A small network was shown many inputs. Here are its activations along a few directions, one row for each input.
Each table varies a few parts of the input and shows all the possible inputs, shuffled.
Descriptions start from the smaller parts, as in this example, which fits no table here: one of 2 separate values, together with either a single point or one of 11 places around a ring or (one of 4 places along a line, together with one of 5 places around a ring).
Shared parts are said once, and a part with two or three values counts as separate values.
In the rows, 128 means zero.

Other details of the inputs vary at random and push rows far along three fixed directions, the same in every table; ignore that.

Table:
row 1: [142 180  93 181 125 126 191 118  76 169 101  91 121]
row 2: [156 154 138 180 138 142 168 130 102 171 109 111 146]
row 3: [164  59  87  80 137 113  26 126 158 167 136 137 159]
row 4: [177  68  69  66 129 119  35 132 163 143 108 117 151]
row 5: [131 115 114 154 148 129 101 137 121 184 134 138 165]
row 6: [187 139  70  72 117 156 125 135 128 126  60  77 145]
row 7: [189 132  82  65 113 151 127 122  96 127  51 108 142]
row 8: [115 119 142 172 140 119 114 122 131 173 137 151 147]
row 9: [ 97 101 121  84 104 108  96 106 165  61 175 157  96]
row 10: [124 114 117 151 150 115 102 138 112 181 132 147 172]
row 11: [127 140 158  90 111 145 169 136 151  44 122 113  87]
row 12: [ 78 104 157 182 132  96 120 129 146 106 226 182 117]
row 13: [134 158 130 173 140 138 160 132  91 180  98 107 130]
row 14: [132 181 147 203 130 134 189 131 113 158  96 101 132]
row 15: [115 180 112  69  95 151 195 121 116  37 115  96  72]
row 16: [143 101 126 167 147 125 103 132 122 182 139 154 161]
row 17: [ 65 152 194 172 141 112 174 137 108 114 157 142  98]
row 18: [ 75 109 194 168 140 105 108 126 167 120 198 169 122]
row 19: [107 156 156  65 100 144 166 116 124  49  95 120  85]
row 20: [101  98 152  66 125 131  92 135 172  68 172 141 112]
Description of these inputs: one of 4 separate values, together with either a single point or one of 4 places along a line.
Question: The inputs of row 18 and row 2 match in every part but the choice among 4 separate values. If row 19 is changed in the same way as row 18 into row 2, which row does it become?
Answer: row 7
Question: List by row number the other rows that have the choice among 4 separate values in common with row 20.
Answer: row 5, row 6, row 10, row 15

Table:
row 21: [150 137 127 165 133 117 159 132  89 136 132 143 129]
row 22: [106 189 111 157 118 136 179 119  84 160  82 115 138]
row 23: [188 142 116  75 112 167 145 120 132 128  60  86 136]
row 24: [163 120 146  56 117 147 143 144 150  60  91 113 116]
row 25: [117 173 135 163 128 143 196 141 106 122 136 107 141]
row 26: [ 97 168 150 152 154 136 166 156  77 181 112  77 100]
row 27: [143 145 136 149 124 123 192 135 103 100 134 123 105]
row 28: [ 52 127 216 130 126 111 137 121 152  67 136 158  87]
row 29: [ 75 111 149 121 130 127 114 140 185  69 214 150 114]
row 30: [147 107 159 168 154 117 111 148 126 161 127 155 171]
row 31: [142  84  88  35 121 121  82 144 166  63 145 141 144]
row 32: [ 91 131 130  62 113 131 107 117 156  59 158 140 110]
row 33: [135 171 116 149 114 143 184  97  73 150  89 124 107]
row 34: [128 177  93 174 128 124 168 134 120 145  94  76 133]
row 35: [128 196 103 142 113 137 175 121  94 148  81  91 134]
row 36: [147 139 107  70  97 149 149 110 148  57 124 100  63]
row 37: [149  80  69  72 109 102  59  97 123 132  96 147 126]
row 38: [126 175  96 159 126 116 167 126 110 152  89  83 144]
row 39: [152 140 116 151 122 130 144 109  96 153 132 133 127]
row 40: [146 111 147 165 144 140 112 137 162 160 141 128 149]
row 41: [176  88 119 158 146 139  84 147 155 180 128 130 176]
row 42: [194  74  63  95 127 120  81 136 145 122 132 134 136]
row 43: [156  87 142 160 147 126  90 141 147 180 141 145 180]
row 44: [149 100 153 165 148 128  93 137 129 177 136 154 178]
row 45: [ 73 114 205 139 129 100 124 130 179  80 158 137  97]
row 46: [143 115 119 161 129 117 127 115 124 160 164 141 133]
row 47: [127 109 155 141 139 138 107 120 127 167 119 162 160]
row 48: [119 165 126 140 121 156 185 148 129  85 140 101 119]
row 49: [171 147  65  61 109 156 136 120 126 119  86  88 148]
row 50: [126 117 111 155 141 122 103 138 118 160 158 150 181]
row 51: [ 67 112 151 108 129 112 105 125 179  78 206 154 117]
row 52: [106 111 180 143 141 121  93 119 158 137 156 158 135]
row 53: [162 119 143  72 121 154 141 153 162  56  99 108 107]
row 54: [ 83  88 188 112 132  93  67 123 181  88 158 160 114]
row 55: [ 87 185 126 176 128 119 183 121  85 146  89 115 134]
row 56: [177 147 118  59 107 164 140 113 142 108  57  83 117]
row 57: [167 120  99 173 128 134 140 133 116 155 143 122 133]
row 58: [142 108 107 164 135 106  90 104 117 184 156 156 144]
row 59: [ 99 100 172 127 138 126  88 115 151 138 141 176 137]
row 60: [ 87 141 214 115 129 141 183 143 127  48 125 160  96]
row 61: [139 116 113 172 134 107 115 110 127 177 161 141 134]
row 62: [127 115 122 155 128 124 124 107  98 162 145 167 135]
row 63: [145  94  88 183 136  87  83 121 144 175 148 129 133]
row 64: [180 136  95  74  99 152 144 114  95  94  95 113 111]
row 65: [ 90 118 139 120 133 120 101 127 148 109 187 160 144]
row 66: [117 131 103 132 133 134 120 120 108 160 128 151 169]
row 67: [ 61  88 183  83 161 128  91 158 140  98 208 139  91]
row 68: [128 137 154 188 135 128 132 137 156 167 122 113 130]
row 69: [180  79 108  54 123 142  45 116 157 138 103 139 162]
row 70: [175 130  84  54  95 160 147 107  84  94  72 124 110]
row 71: [ 78 161 214 133 116 131 163 125 148  77 134 132  82]
row 72: [ 57 141 159 134 119 117 139 139 180  62 193 132  87]
row 73: [142 133 106  56  88 128 120 102 127  77 107 119  79]
row 74: [150 137  86  80  94 133 131  98  98 124  75 125 101]
row 75: [125 123 136 125 164 148 132 166  81 169 131  98 131]
row 76: [ 91 164 130 172 132 103 147 125 113 137 126 117 137]
row 77: [161  95  47  83 128 131  53 124 170 146 132 118 162]
row 78: [151 161 118 185 124 143 185 123 108 148 133 105 108]
row 79: [115 111 107 157 142 124 104 135 106 171 147 169 186]
row 80: [ 79 157 205 146 121 127 177 137 170  52 130 103  66]
row 81: [126 175 155 161 121 144 174 117  97 169  58 116 128]
row 82: [106 112 138 146 117  96 116 116 147 125 176 147  99]
row 83: [169  72  60  85 115  91  52 105 150 142 116 125 133]
row 84: [143  86 110 115 178 121  82 177  94 186 134 118 156]
row 85: [104 142 128 166 145 122 157 144  94 141 132 159 164]
row 86: [140 132 134 186 131 122 162 128 103 152 158 135 130]
row 87: [ 90 143 155 143 139 118 156 149 123  85 167 152 134]
row 88: [156 172 139 144 117 143 172 123 122 160  62  83 126]
row 89: [ 99 153 116  59 107 149 142 109 124  72 108 131 110]
row 90: [111 167 143 188 120 103 175 111  91 134 117 115  97]
row 91: [144 137 145  74 112 162 135 125 173  72 102  98  91]
row 92: [ 97 164 127 169 126 114 158 130 130 148 141 115 134]
row 93: [103 110 137 127 171 127  93 150 108 186 153 112 126]
row 94: [141 133  93  39 134 140 113 145  93 127  56  51  95]
row 95: [136  95 152 161 146 133  98 133 119 180 124 171 178]
row 96: [146 103 108 149 136 114 124 127  90 152 128 170 146]
row 97: [173  88  54  80 133 129  76 152 157 115 127 125 166]
row 98: [113 105 126 164 123 101 103 124 160 132 183 145  99]
Question: Describe the family of inputs behind these rows.
Answer: one of 6 places along a line, together with either a single point or (one of 3 separate values, together with one of 4 places along a line)
Question: The inputs of row 22 and row 55 match in every part but the place on the line of 6. If row 71 is changed in the same way as row 22 into row 55, which row does it become?
Answer: row 54
Question: The inputs of row 89 and row 79 match in every part but the place on the line of 6. If row 56 is changed in the same way as row 89 into row 79, which row does it become?
Answer: row 43
Question: List by row number the other rows that have the place on the line of 6 in common with row 97.
Answer: row 21, row 24, row 27, row 30, row 31, row 42, row 53, row 60, row 84, row 85, row 87, row 96
Question: Which other rows does row 56 become when the choice among 3 separate values takes its other values? List them by row number.
Answer: row 51, row 61
Question: Which other rows does row 47 become when the place on the line of 4 takes its other values? List them by row number.
Answer: row 23, row 40, row 69
Question: Start at row 37 and move only the place on the line of 6, one step at a time. The first step leads to row 74. Which rows follow, in order?
Answer: row 33, row 62, row 70, row 96

Table:
row 99: [131  80 145  31 126 146  72 127 144  99 103 148 129]
row 100: [103 152 158  57 116 155 158 134 126  38 110 110  88]
row 101: [183 102  76 127 125 137  92 124 132 173  84 118 162]
row 102: [ 37 151 199 155 126 114 164 132 128  68 194 143  74]
row 103: [117  77 145 174 170 114  56 148 141 222 146 156 194]
row 104: [167 103  54 106 136 118  76 139 120 169 126 110 160]
row 105: [ 72  74 174 140 162  95  57 134 154 124 202 192 146]
row 106: [105 170 130 177 137 120 189 135  91 143 138 105 127]
row 107: [127  90 104  38 116 115  75 122 141  90 121 141 116]
row 108: [178 138  80 124 110 129 118 100 112 154  78 107 138]
row 109: [122 145 163  66 101 145 145 122 154  41 100 127  87]
row 110: [114 137 135 180 151 125 140 130  93 180 113 132 145]
row 111: [119 168 194 210 149 139 188 150 135 151 146 108 120]
row 112: [184 134  65 122 115 127 134 118 121 148  95  96 149]
row 113: [108 125 104  39  98 133 115 111 129  55 132 133  96]
row 114: [112 200 173 212 112 135 230 108  78 128 114 118  94]
row 115: [128 120 103  60  86 136 119 112 158  47 141 130  97]
row 116: [111 125  86  40 109 129 124 118 142  55 146 119  87]
row 117: [ 84  74 181 135 166 109  60 159 176 139 213 161 137]
row 118: [179 137  58 123 108 136 135 113 122 150 101  98 150]
row 119: [ 28 130 206 161 136  97 134 123 136  78 213 169  82]
row 120: [ 53 163 175 175 114 114 194 119 147  54 202 154  65]
row 121: [127 140 135 175 156 129 124 160 118 184 128 116 155]
row 122: [ 95 193 159 190 125 127 223 123  58 133 123 128 108]
row 123: [111 113 122  40 107 129 114 133 141  60 124 125  94]
row 124: [135 201  98 127 112 160 211 135  81 113  96  65 101]
row 125: [108 145 185  47 113 158 159 125 119  56 105 129  82]
row 126: [167 136 109  94 133 153 118 135 108 171  68  97 154]
row 127: [ 97 198 190 190 141 147 228 131  60 131 105 123 115]
row 128: [134 110 159  50 109 156 114 130 177  59 101 119 106]
row 129: [174 138  88 104 144 150 120 145 107 155  83  84 152]
row 130: [122  76 116 174 153  87  67 130 109 215 160 183 177]
row 131: [142 108 122 201 150 116 118 134 137 191 140 132 164]
row 132: [178 126  90 122 121 142 123 113 117 153  67 113 144]
row 133: [110 150 177 208 132 131 185 122 104 142 131 149 118]
row 134: [159  78  93  55 113 120  69 135 182  84 141 124 114]
row 135: [161 109  34 107 136 120  79 129 123 172 134 116 148]
row 136: [136  90 100 204 142  87  77 125 140 199 175 165 181]
row 137: [171 122 106  95 146 158 106 152 126 172  71  82 157]
row 138: [123 111 119 183 161 117 114 143 113 199 138 127 165]
row 139: [156 183 159 130 121 171 213 134 121 118  53  66 117]
row 140: [135 191 135 113 118 163 190 141  89 121  55  85 118]
row 141: [155 188  92 131  95 146 210  97  84 111  81 112  95]
row 142: [182 130  70 119 107 133 109 109 121 156  84 101 143]
row 143: [154  90 137  47 116 135  74 115 173  92 113 140 123]
row 144: [ 35 112 220 157 141 114 143 135 130  79 203 188  89]
row 145: [188  93  95 112 130 131  77 113 124 163  94 149 172]
row 146: [139 119  96 194 129 104 107 109 122 189 150 154 167]
row 147: [ 97 200 197 185 148 150 229 147  93 145 112  88 113]
row 148: [154  87  73  58 103 128  70 123 176  79 158 127 119]
row 149: [112 166 180 214 148 128 194 137 123 136 144 118 132]
row 150: [ 99 132 141 179 149 106 146 145 114 164 155 128 137]
row 151: [ 73 118 146 148 124  99 139 119 172  72 218 161  90]
row 152: [160 142 100  98 130 142 115 129 101 163  58 112 154]
row 153: [ 55 121 213 131 136 117 130 139 134  83 177 183 102]
row 154: [149 157  83  96 114 133 149 115  85 128  79 103 127]
row 155: [156 144  57 105 112 140 126 120  93 157  92 103 150]
row 156: [118  89 129 182 169  99  66 152 138 217 160 154 191]
row 157: [180 137  99 119 116 145 119 131 130 155  66 109 155]
row 158: [ 84  53 200 143 152 101  46 131 200 123 198 197 145]
row 159: [154  90  60  59 110 121  72 118 178  80 159 131 106]
row 160: [127 118 154  82 124 141 123 139 173  44 149 119  95]
row 161: [187 134  73 116 104 130 134 104  98 148  81 125 145]
row 162: [100  71 185 147 151 103  71 139 196 131 206 169 143]
row 163: [109 199 173 210 122 127 235 123  93 128 107 112 100]
row 164: [107 201 159 213 107 137 240 110  78 125 129 130 104]
row 165: [118 107 120  33 101 130  96 108 123  63 125 141  91]
row 166: [116 138 165 170 158 135 136 136 107 189 100 127 158]
row 167: [124 150 159  74 105 155 163 125 148  30 110 113  87]
row 168: [191 129 112 115 133 160 124 142 144 161  67  81 151]
row 169: [ 82 214 139 198 130 128 235 115  68 132 127 116  93]
row 170: [133 118 114  57  95 122 118 106 152  45 129 136  95]
row 171: [126 104 145 170 169 125  99 150 131 210 127 126 182]
row 172: [187 134 106 112 113 146 124 119 111 155  58 127 152]
row 173: [ 90  29 197 150 154  96  25 130 195 144 212 222 160]
row 174: [ 91  91 164 151 134  93 109 136 177 102 201 161 117]
row 175: [195 121 114 102 120 149 113 114 118 167  66 125 155]
row 176: [ 61  82 122 145 143  86  68 127 156 126 230 191 127]
row 177: [140  83 103 198 147  89  65 121 150 205 176 148 175]
row 178: [157 139  57 106 120 136 129 123 100 158 102  95 151]
row 179: [129 119 110 184 157 107 113 154 115 200 148 122 156]
row 180: [112 201 189 212 136 141 228 123  95 123 107 115 114]
row 181: [143 120 137  56 109 147 112 143 178  52 120 112  96]
row 182: [114 101 122  37 114 144  99 132 146  61 119 126 100]
row 183: [121  88 147 175 171 104  62 135 128 224 152 166 186]
row 184: [148 119 147 189 147 125 112 134 139 201 128 137 170]
row 185: [161 169  70 120 103 135 169  97 107 121  85 110 110]
row 186: [169 135  90 100 142 145 124 135 105 156  77  91 160]
row 187: [136  84 113 202 145  89  76 133 146 206 164 164 177]
row 188: [ 80 124 177 158 126 111 133 133 169  71 208 137  82]
row 189: [125 167 165 191 135 134 182 141 128 144 117 112 133]
row 190: [125 142 152  69  89 138 172 114 131  38 109 133  71]
row 191: [193 130  57 120 117 131 119 128 127 149 100  92 145]
row 192: [127 125 106 188 153 111 105 141 110 199 154 115 152]
row 193: [142 108 124  60 111 149 117 136 172  50 127 108  87]
row 194: [114 119 115  41 109 131 111 122 141  58 134 106  90]
row 195: [161 141  64 105 119 131 126 125  92 155  86 102 149]
row 196: [ 42 147 212 163 146 131 180 158 139  65 195 130  71]
row 197: [106  92  94  43 108 116  83 106 136  71 162 172  98]
row 198: [163 130  61  97 110 136 116 109  81 162  91 128 152]
Question: The inputs of row 190 and row 134 match in every part but one. If row 173 is changed in the same way as row 190 into row 134, which row does it become?
Answer: row 168
Question: The inputs of row 113 and row 155 match in every part but one. If row 109 is changed in the same way as row 113 into row 155, which row does it become?
Answer: row 157
Question: Describe the family of inputs behind these rows.
Answer: one of 2 separate values, together with one of 5 places along a line, together with one of 10 places along a line
Question: Which other rows does row 166 become when the choice among 2 separate values takes its other values? List them by row number.
Answer: row 158
Question: Start at row 197 and move only the place on the line of 10, one step at a time. The first step leads to row 198. Which rows follow, in order?
Answer: row 122, row 165, row 130, row 144, row 127, row 153, row 125, row 99
Question: Which other rows does row 117 become when the place on the line of 10 takes its other values? List them by row number.
Answer: row 104, row 121, row 124, row 129, row 135, row 137, row 179, row 192, row 196
Question: Start at row 159 and move only the place on the line of 5, one step at a time. The first step leads to row 151. Which rows follow, in order?
Answer: row 120, row 185, row 141

Table:
row 199: [ 87 136 138  39 104 137 130 122 156  38 142 113  72]
row 200: [103 101 180 166 152 107 108 144 139 145 165 154 132]
row 201: [100 172 148 192 134 113 176 126  95 157 118 117 123]
row 202: [ 99 123 146 111 133 132 123 143 140  91 156 143 128]
row 203: [ 87 112 188 156 151 120 119 150 148 118 178 144 113]
row 204: [ 75 129 199 154 120 118 141 117 168  75 187 163  97]
row 205: [142 101 104 139 130 105 102 127 123 144 152 147 138]
row 206: [154 149 143 154 132 149 153 123  97 173  87 110 135]
row 207: [146 178 122  92 102 162 187 125 136  80  88  77  98]
row 208: [110 188 144  69  92 156 193 103 108  53  80  94  64]
row 209: [146 108  92  73 128 142  92 133 138 128 125 127 156]
row 210: [123 118  99  73 118 126  92 125 141 105 119 116 116]
row 211: [178 159  85 110 106 150 164 106  87 134  79 102 117]
row 212: [ 98 111 159 168 144 117 109 125 130 150 173 177 157]
row 213: [149 158 117 226 145 125 153 137 114 206 115 109 167]
row 214: [147 101  82  88 119 119  74 113 132 151 100 134 141]
row 215: [130  98 144 130 149 121  99 141 138 144 135 132 136]
row 216: [106 168 181 178 147 144 188 145 112 144 135 104 111]
row 217: [134 160 123 144 135 142 172 137  96 137  96 112 145]
row 218: [178 158  68 115 117 151 163 123  92 151  88  82 129]
row 219: [167  98  86  98 123 124  83 124 158 133 107 121 151]
row 220: [136 107 127 143 125 118 103 122 156 138 134 149 142]
row 221: [166  93  69  93 124 119  88 124 127 133 124 127 138]
row 222: [130 160 131 207 133 123 186 124  86 168 130 131 125]
row 223: [172  84 105  93 132 133  71 129 134 164  95 132 151]
row 224: [139 105  97 142 135 116 101 133 126 147 157 136 137]
row 225: [ 95 122 161 106 122 132 136 131 138  79 148 159 117]
row 226: [106 118 149 111 129 121 123 136 134  95 147 153 133]
row 227: [ 87 122 140 115 128 110 117 126 141  98 148 134 107]
row 228: [149 104 114 153 132 107  92 127 150 160 132 141 161]
Question: The inputs of row 225 and row 223 match in every part but one. If row 217 is changed in the same way as row 225 into row 223, which row does it become?
Answer: row 215
Question: Describe the family of inputs behind these rows.
Answer: one of 5 separate values, together with one of 6 places along a line
Question: Which other rows does row 213 become when the choice among 5 separate values takes its other values? List them by row number.
Answer: row 202, row 203, row 210, row 224
Question: Which other rows does row 228 become when the place on the line of 6 takes its other values? List them by row number.
Answer: row 204, row 207, row 213, row 219, row 220
Question: Which other rows does row 206 become when the choice among 5 separate values takes its other values? List them by row number.
Answer: row 204, row 208, row 211, row 212
